A small network was trained on made-up records. Each row is its average activation on records with the value named, seen along a few directions.
Related values have similar rows: they may be neighbours, one step apart, or belong to one group.
(in the rows, 500 means zero)
Strong random noise was added to every row along 7 fixed directions; ignore it. To show where, here is one row again and again, with new noise each time:
[530 408 609 471 374 544 334 367 294 667 566 479 534 437 327 304 339 319]
[673 492 525 527 320 508 566 762 518 616 635 621 589 355 497 452 367 491]
[733 571 558 475 660 664 488 304 379 545 731 332 690 647 343 447 603 483]
[749 591 463 475 303 613 453 605 450 508 667 585 563 584 433 348 351 534]
[387 634 387 474 434 494 414 531 545 387 540 561 270 710 585 401 382 634]
[643 399 648 512 643 589 469 392 257 645 783 419 672 420 383 391 439 448]
[453 446 564 534 479 426 514 554 472 655 477 437 581 371 464 519 467 399]
[411 353 630 457 457 566 384 360 332 595 732 630 324 358 426 289 355 392]
[471 519 517 501 568 525 534 560 524 500 724 581 359 509 572 449 456 597]


Field W:
w1: [576 412 603 503 612 550 456 376 349 636 704 520 473 473 425 424 437 469]
w2: [519 479 658 463 618 603 538 440 619 557 711 482 327 520 521 474 600 445]
w3: [329 462 389 429 351 568 422 304 454 331 366 588 463 456 435 373 496 402]
w6: [586 476 502 511 637 478 398 393 324 544 519 387 545 648 441 503 472 602]
w11: [539 516 451 455 316 478 491 656 663 437 393 680 307 476 583 580 500 549]
w5: [582 488 478 486 329 564 473 545 383 464 622 632 546 388 466 391 402 469]
w4: [341 366 589 514 857 548 683 434 545 330 838 653 277 366 735 641 660 654]
w7: [595 523 457 524 593 491 495 456 451 450 399 465 610 571 432 560 542 588]
w12: [583 531 512 441 605 594 504 437 616 367 521 578 330 647 517 530 637 615]
w8: [630 572 478 415 498 671 513 309 600 313 501 575 420 658 470 451 668 492]
w10: [468 441 546 475 462 548 471 403 500 465 363 424 570 446 467 436 548 370]
w9: [359 470 520 488 624 502 396 275 477 530 469 502 329 618 458 388 473 499]
A value of W combines one of 4 hidden first parts with one of 3 second parts; all combinations occur once.
w4 and w11 share the first part; w4 and w1 share the second. Which value has the first part of w1 and the second part of w11? -> w6
w3 and w7 share the first part; w3 and w10 share the second. Which value has the first part of w10 and the second part of w7? -> w12

Field B:
b1: [394 475 405 490 649 489 537 368 536 313 339 439 531 501 532 655 699 575]
b6: [571 488 501 520 483 472 637 535 597 590 479 499 592 377 445 592 612 408]
b9: [510 528 532 513 433 477 510 644 511 550 508 543 514 505 527 384 377 482]
b2: [487 660 508 432 305 476 317 376 709 708 209 287 365 786 380 497 574 292]
b7: [469 352 679 530 623 521 461 548 435 567 736 731 245 412 577 410 351 590]
b8: [573 540 587 560 773 579 658 638 613 508 924 515 384 536 661 499 539 692]
b3: [665 584 538 497 558 482 469 464 641 704 351 289 574 715 365 520 575 446]
b4: [418 504 554 451 553 543 544 468 595 575 656 546 339 463 483 468 594 479]
b5: [349 402 491 528 442 391 434 531 293 460 468 557 490 358 548 506 334 512]
B is arranged as 3 separate groups.
Which other values are in the same group as b6? Give them in the order they are listed. -> b2, b5
Which other values are in the same group as b1? Give them in the order they are listed. -> b7, b3
